Each row has a name. After each piece below comes the name of the row it's from, unless a question asks for something else. Each question is about the rows just above it.

Z661: [169 144 112 136 174 135  80 136 117  83 146 160]
Z131: [115 124 138 166 185 170 108  89 169 130 120 147]
Z761: [135  80 112 169 174 144 136 164  93 130 166 118]
Z991: [185 168 108  89 169 130 120 140  84  85 149 144]
[185 168 108  89 169 130 120 140  84  85 149 144] : Z991
[135  80 112 169 174 144 136] : Z761
[ 80  93 112 118 130 135 136 144 164 166 169 174] is which row reordered? : Z761
[185 170 108  89 169 130 120] : Z131

Z991: [131 150 106 139 122 128 130 144 123 125 124 125]
Z507: [112 130 144 115 157 137 119 138 123 130 104 100]
Z330: [145 140 138 105 136 135 130 144 108 144 121 107]
Z964: [105 146 107 142 117 124 127 126 140 118 132 121]
Z518: [134 161 102 149 137 140 126 130 103 119  95 130]
Z792: [127 137 128 119 117 130 151 137 110 132 123 129]
Z131: [115 153 137 134 148 148 140 122 164 160 113 141]
Z761: [129 123 133 129 110 136 186 124 122 148 120 175]
Z56: [103 112 149 149 152 145 126 115 152 129  96 166]
[130 151 137] : Z792
Which row holds [133 129 110 136 186]? : Z761
[149 152 145 126 115] is in which row? : Z56
[115 152] : Z56
The row with [145 140 138 105 136 135 130 144 108 144 121 107] is : Z330

Z131: [127 117 113 127 131 117 124 130 115 130 132 107 109 107 119 129 116 133
 132 138 137 135 120 134 130 131 145 121]
Z792: [113 104 127 118 117 114  85  94 106 125  89 126 115  97 106 129 101 101
 100 122 125 125 119 124  97  96 123  91]
Z330: [130  94 114 125 127 133 122 117  97 102 118 129  79 127 104 106 123 105
 104 109  89 121 135  98  97 121 119 132]
Z991: [113 116 131 119 134 131 145 132 121 107 135 137 130 130 107 138 117 109
 115 129 127 132 117 124 126 130 133 120]
Z964: [124 126  97 100 115 125 126  89 106 104 129  91 122 101 106  97 118 117
 119 125 123 101 125  96  94  85 113 114]
The row with [116 133] is : Z131
Which row holds these entries in another order? [106 114 122 126 106  91 115 125 118 101 101 124 125  97 123  94  85 125
 113  89 100 119 117 129  96 126 104  97] : Z964
[130 107 138 117 109 115 129] is in which row? : Z991
Which row holds these entries in another order? [138 137 135 120 134 130 131 145 121 127 117 113 127 131 117 124 130 115
 130 132 107 109 107 119 129 116 133 132] : Z131
Which row holds these entries in another order? [115 126 119 107 109 130 121 116 131 113 138 107 134 130 135 132 145 132
 131 120 117 129 127 117 133 130 137 124] : Z991
[ 85 113 114 124 126  97 100 115 125 126  89 106 104 129  91 122 101 106
  97 118 117 119 125 123 101 125  96  94] is which row reordered? : Z964

Z533: [133 149 135 124  60]
Z131: [133 125 135 149  60]
Z518: [ 60 124 133 135 149]
Where do [149  60] appear? : Z131
The row with [133 149 135 124  60] is : Z533
Which row holds these entries in another order? [ 60 125 133 135 149] : Z131

Z991: [ 70 118 167 142]
Z330: [170 168  85 135]
Z507: [ 75 127 149 146]
Z11: [170 167  87 135]
Z761: [ 70 118  96 133]
Z518: [119 167  70 142]
Z533: [171 169  87 141]
Z661: [143 161  89 138]
Z964: [183 118 167 129]
Z56: [171 169  87 134]
[183 118 167] : Z964
[ 85 135 168 170] is which row reordered? : Z330
[143 161] : Z661
[142 167 118  70] is which row reordered? : Z991
Which row holds [ 70 118 167 142]? : Z991

Z761: [150  88  84  92  94  55]
Z661: [ 72  87 165  83 179 163]
Z11: [141  75 176 107 176 133]
Z991: [163 179  72  83  86 165]
Z792: [150  88  84  92  94 110]
Z964: [125 104  84 174  80 159]
Z507: [ 86 179  72 165 163  83]
[179  72  83  86 165] : Z991
Put [ 88 150  92  55  94  84] back in order: which row is it? : Z761
[72 87] : Z661
Put [ 72  83  87 163 165 179] back in order: which row is it? : Z661
Put [163 179  83 165  87  72] back in order: which row is it? : Z661
The row with [150  88  84  92  94  55] is : Z761

Z518: [128 140 110 113 144  79 137 130 135 133 125 123 143 136 102 120 113  86
 156 117 160 120 119 174 109 109 144 107 122 128]
Z11: [165 121 153 147 135 127 153  96 115 142 109 137 127 154 155 148 139  93
 155 136 144 126 126 148 107 116 144 120 146 151]
Z991: [ 99 141 105 113 100 137 120 141 155 125 130 118 106 104 127 126 106 130
 128 121 134 138 131 128 102 147 144 115 110 133]
Z761: [ 93 148 153 154 126 115 144 142 126 127  96 109 147 153 155 135 127 139
 144 116 155 148 137 136 107 166 146 151 120 121]
Z533: [157 125 154 142 141 123 139 118 108 141 162 117 135 160 127 142 146 197
 132  97 129 138 148 125 107 119 144  92 153 131]
Put [ 93  96 107 109 115 116 120 121 126 126 127 127 135 136 137 139 142 144
 144 146 147 148 148 151 153 153 154 155 155 165] back in order: which row is it? : Z11
The row with [ 86 156 117 160 120 119 174 109 109 144 107] is : Z518
[ 99 100 102 104 105 106 106 110 113 115 118 120 121 125 126 127 128 128
 130 130 131 133 134 137 138 141 141 144 147 155] is which row reordered? : Z991
Which row holds these entries in another order? [151 146 120 144 116 107 148 126 126 144 136 155  93 139 148 155 154 127
 137 109 142 115  96 153 127 135 147 153 121 165] : Z11

Z533: [122 112 124 124  85 135 125 181 130  94 157 125 130 145 135 136 125]
Z991: [139  59 138 156 136 184 127 138 130 166 101 114 136  93  99 107 162]
Z792: [114 174 118  92 149  59 112 126 134 141 104 119 115 140 166 163 141]
Z11: [133 152 132 127 181 110 129  67 127 170  90 130 123 109 126 125 135]
Z507: [119 186 120 104 125  80 128 117 126  99 148 139 121 156 152 146 101]
Z131: [133 149 126  91 140 134 147  71 119 110 151 153 131 135 113 108  86]
Z518: [126 132 126 129  96 135 134 149 126  91 163 136 131 146 128 126 106]
Z330: [142 158 136 146 153 144 149  56 118 124 141 153 133 124 105 100  89]
Z661: [121 179 120 110 105  95 133 129 124  80 168 143 125 163 146 140  90]
Z964: [119 162 122 101 160  73 114 113 133 155  93 119 117 128 156 154 146]
Z761: [119  88 123 122  92 134 114 200 135 119 131 109 128 133 139 144 155]
Z56: [133 142 132 130 173 118 129  78 127 166  94 129 125 109 124 123 136]
[126 134 141 104 119] : Z792
Which row holds [134 149 126  91]? : Z518
The row with [ 73 114 113] is : Z964
The row with [146 140] is : Z661
The row with [160  73 114 113 133] is : Z964

Z507: [134 179 181 178]
Z131: [194 121 158 136]
Z792: [ 95 149 136 196]
Z661: [180 134 178 179]
Z533: [ 91 151 134 169]
Z518: [151 196  91 133]
Z56: [132 134 161 193]
Which row holds these entries in another order? [136 158 121 194] : Z131
Which row holds these entries in another order? [178 134 179 181] : Z507
[134 178] : Z661
[179 178 134 180] is which row reordered? : Z661

Z761: [ 89  90  93  70 121 145 135 127 164  81]
Z11: [127 117 135 133 135 145 133 129 129 125]
Z964: [176 192 118 134 139  80 124 115 108 161]
Z533: [ 79  75 127 112 108 156 127 140 149  95]
Z507: [162 152 142 150 151 131 134 121 113 150]
Z131: [114 126 100  92 118 113 127 125 144 110]
Z56: [108 103 140 137 118 145 126 137 130 120]
Z330: [ 93  93 115 102 114 143 129 134 149  98]
Z661: [ 91  96 108  94 111 136 127 133 151  96]
Put [140 149  95  79  75 127 112 108 156 127] back in order: which row is it? : Z533
[ 79 108 127 112 140 149 127 156  95  75] is which row reordered? : Z533

Z761: [160 154 153 170 125 139]
Z661: [127 187 143 128 129 124]
Z964: [156 150 150 164 125 138]
Z533: [174 165 164 187 124 144]
Z11: [187 124 143 129 128 128]
Z991: [130 187 128 128 124 143]
[128 129 124] : Z661
Where do [154 153 170 125 139] appear? : Z761
Put [129 143 128 187 124 128] back in order: which row is it? : Z11
[187 143 128 128 129 124] is which row reordered? : Z11
[128 124 143 187 128 130] is which row reordered? : Z991
[187 124 144] : Z533

Z56: [120 143 130 141 137 109 101 113 127 131 141  92 136 121  98 105 127 123
 122 114 120 133 140 132]
Z11: [131 138 124 108 129  74 111 108  79 114 138  49  97 118  88  68  93  90
 140 117 105 133 140 132]
Z991: [105 120 101  98 130 109 127 113 141 136 114 143 120 137 140 123 141 133
 132 127 122 131 120  92]
[121  98] : Z56
[117 105 133] : Z11
[132 140 133 120 114 122 123 127 105  98 121 136  92 141 131 127 113 101
 109 137 141 130 143 120] is which row reordered? : Z56
[105 133 140 132 131 138 124 108 129  74 111 108  79 114 138  49  97 118
  88  68  93  90 140 117] is which row reordered? : Z11
[108  97 138  79 117  49 118 108 131 132 129  93 140 114 138  74 111  68
 105  88 140 124  90 133] is which row reordered? : Z11

Z533: [140 138 144 162 127 124 128 123 149 173 112 143 108 126 159 130 115 137
 144 115 147 143 134 142 124 129 164 144 146 115 126 116 136 126 120 112]
Z131: [155 157  98 158 114 129 134 122 144 150 116 152 118 112 122 135 131 125
 127 115 126 111 122 144 103 127 150 140 135 110 119 158  99 143 139 128]
Z761: [155 130 133 202 124 127 126 118 165 202 100 164  95 126 155 147 125 131
 144 120 150 134 133 162 111 127 192 157 157  98 115 147 123 139 141 118]
Z56: [135 113 119 148 149 126  98 124 147 133 155 110 128 160 100 147 158 111
 117 147 118 127 139 133 123 145 127 119 140 106 113 175 120 144 165 153]
[135 110 119] : Z131
[157 157  98] : Z761
[150 116 152 118 112 122] : Z131

Z661: [188  88 110 187]
Z991: [149  66 186 187]
Z533: [188 182  84 189]
Z131: [163  66 186 187]
Z11: [182  71 188 150]
Put [186 187  66 163] back in order: which row is it? : Z131
The row with [188  88] is : Z661
[187 188  88 110] is which row reordered? : Z661

